A small network was shown many inputs. Here are its activations along a few directions, one row for each input.
In each table, some parts of the input vary, and every possible input appears once, in random order.
A made-up example of a description, with smaller parts first: one of 4 places along a line, together with either a single point or one of 9 places along a line or (one of 2 separate values, together with one of 5 places around a ring).
Shared parts are said once, and a part with two or three values counts as separate values.

A family of inputs:
r1: [-18  -4  30  10  -4  14  -4 -24 -14 -13 -19  -8  -1  12  11 -38   1]
r2: [-34   3  37   2 -21  23  -5 -21 -25  -2 -19  -5 -24  14  -7  -9   5]
r3: [ 32  -8  44   6  27   9  23 -18  19  -4 -23  -5 -25  42  13  20   1]
r4: [  4   9 -31   0  13 -10 -25  25  17   0  20  -5  19 -22  -1 -22   0]
r5: [ 13  -3 -41 -15  -9 -16   9   3  -8  13  23   6  15 -21 -14  43  -6]
r6: [-10  13 -24   2  -9  13 -41  13  -4  -3  26 -24   7  -9   5 -23  15]
r7: [  6   2 -40  -1   0 -20   1  29  13   4  15  16  13 -27  -8   8   2]
r8: [  7 -19  11 -13 -12 -15  46 -30 -18   2 -21  21   8   2  -2  25 -23]
r9: [-28  21 -15  -5 -24  20 -43  16 -19   9  28 -18 -18  -8 -12   6  19]
r10: [ -3  -7  21   8  15  -9  12 -10   6  -8 -25  10   9  -2  10 -37 -17]
r11: [ 34   6  -3   1  25   9 -14  22  30   6  22 -19  -9  24   1  37  16]
r12: [ -1 -14  12   4  -2 -18  41  -5   3  -4 -28  30   6  -6   4  -9 -13]
Describe the family of inputs behind these rows.
> one of 2 separate values, together with either a single point or one of 5 places along a line
Change only the place on the line of 5 in r5. List by row number the other rows that result.
> r4, r6, r7, r9

A family of inputs:
r13: [ 31 -20 -24 -13  15 -16  13 -38  -9  -3   7  -9  55 -11  10 -11 -35]
r14: [  0   6  46  11  14  18   5 -26 -10   1 -16  -6 -28  31  16  -6  10]
r15: [-24  -1  31  14  -8   1  15 -29 -21   1 -24   6  -8  -4  14 -37  -8]
r16: [ 11   8 -39  -3 -14  13  -9  13   2   6  31 -18  -7  -5  -8  41  33]
r17: [-20  13 -24 -17 -30   0 -24   8 -23   1  19  -8   3 -14   6 -24  -2]
r18: [  0   4   1  23  11  24 -38  11  15 -11   9 -21 -11  17  15 -16  19]
r19: [-52   7  18  -8 -30  16 -16 -22 -40   2 -10 -10  -4  -8 -27  -7 -11]
r20: [-17  -1 -11  19  -3   4 -27  12 -10 -17  -2  -5   9 -14  10 -48   8]
r21: [  3 -15   5  -6  -6 -24  52 -19  -3   2 -42  44 -11 -15  -3  13 -26]
r22: [ -8  11  -5   7  27 -14 -13  31  33 -12  -6   8  10 -27   2 -58  -2]
r23: [ 28 -11  22  -3  11 -13  47 -12   9   0 -28  24 -36  17  -4  41 -12]
r24: [ -7   6 -42  -5  -3 -30  -1  39   4  16  26  33  20 -38 -20  26  -8]
r25: [-10   2 -52  -4 -30  -9  -4   4 -15   1  27   6  14 -28 -14   8  19]
r26: [ 52 -13  -6 -13  34 -12   2 -33   5  -4  14 -31  33  18  19  23 -17]
r27: [  6  20  -8 -12 -18  22 -34  12  -2   6  26 -25 -16  10  10   9  12]
r28: [ 15   7 -30  -4  12 -12  -4  51  20  26  30   5  -3 -12 -17  57   4]
r29: [ 14 -17  47   7   5   5  41  -4  13 -12 -26  11  -3  41   7  13   5]
r30: [-28   5  35 -11 -12  34 -29 -20 -24   7   2 -22 -27  22 -22  21   9]
r31: [ 17  15   5  13  40   2 -25  31  53   0   0  -8  -9  11  -2 -29  11]
r32: [-12 -26  30   7 -15  -8  49  -9   2  -8 -37  27  18   7   9 -16  -9]
Describe the family of inputs behind these rows.
> one of 2 separate values, together with either a single point or one of 4 places along a line or one of 5 places along a line
The inputs of r22 and r31 match in every part but the choice among 2 separate values. If r32 is changed in the same way as r22 into r31, which row does it become?
> r29

A family of inputs:
r33: [-29   8   8  17 -10  20 -24  13   0  -5  -6  -1 -27   6 -12  -7  21]
r34: [-19   6  35   5  -1  35 -24  -8   3   2   0 -31 -15  22  -8  -1  20]
r35: [-14   1 -18 -14 -18 -15   5  12  -4  -2   0  10  25 -25  -7 -12 -11]
r36: [-12  -8   5   6   2 -13  27 -21 -12   2 -21  21  -3 -18  -9  -1  -7]
r37: [  8   1  12  -3  -5  -4  33  -8   4  10 -20  21 -31   5   0  15   0]
r38: [ -2 -14  32  -3  10  -8  17 -37 -20   1 -18   4   6  10  -3   3 -20]
r39: [ 34 -11 -16  -4  -5  -1  20   4   7  -4  15  -9  -4  21   4  56  21]
r40: [ 9 -4  2 -6 -9 -6 30 21  8 10  0 18 -7  6 -6 33  0]
r41: [ -5  -9  15  -8 -11   7   6 -33 -19 -12 -10 -12  17  14   2 -25 -10]
r42: [ 15   0  38 -14   4   2  19 -22   0   4 -22   7 -25  27   8  25 -21]
r43: [-16  -5  -6  -3 -19  -4  10 -15 -12 -16 -13  12   3 -16  -1 -27  -2]
r44: [ 13   1  -1   9  19 -17   8  28  35  -2   3  14  15  -4   5 -17  -2]
r45: [ 17 -10  33   7  34   4   4  -6  17 -13 -23  -9   2  20  20 -24 -15]
r46: [ -9   3  20   7 -14  25 -14 -22 -22  -4   4 -25   4  23  19 -19  11]
r47: [  5  27 -20  -9  13  10 -43  14   2   7  31 -24 -16  -8 -16  11  12]
r48: [-11  -6  -9  -1   0 -18  22   5  -5   9  -1  21  20 -17 -13  16 -12]
r49: [ 35   0 -23   3  33  -7  -8  12  33  -2  19  -6  19   4  11  -1  13]
r50: [ 10  -5 -40 -14  -7  -8 -10  -2   0   5  15  -7  23 -20  -6   6 -14]
r51: [-24  12  -1  -1  -5   7 -30  36   4   7  12   2 -13  -2 -21   3  10]
r52: [ 19 -13 -25   2   5  -8   6  -5  -4   5  13   4  19 -10  -9  39  -9]
r53: [-17   9 -13  -4 -16  -3 -18  22 -12   6  15   1   4 -17   7 -15   3]
r54: [  4  16 -34  -8   1  -2 -33   3  -8  10  33 -22   1 -16   8  -2  -3]
r55: [ 10  -2   9  21  21 -10  12   8  24 -10 -25   9  -7  -1  11 -31  -1]
r56: [-21   4  -2  14 -22  13 -13  -2 -19  -8   0   2 -10  -4  15 -26  16]
Describe the family of inputs behind these rows.
> one of 4 places along a line, together with either a single point or one of 5 places along a line
The inputs of r41 and r50 match in every part but the place on the line of 4. If r45 is changed in the same way as r41 into r50, which row does it become?
> r49
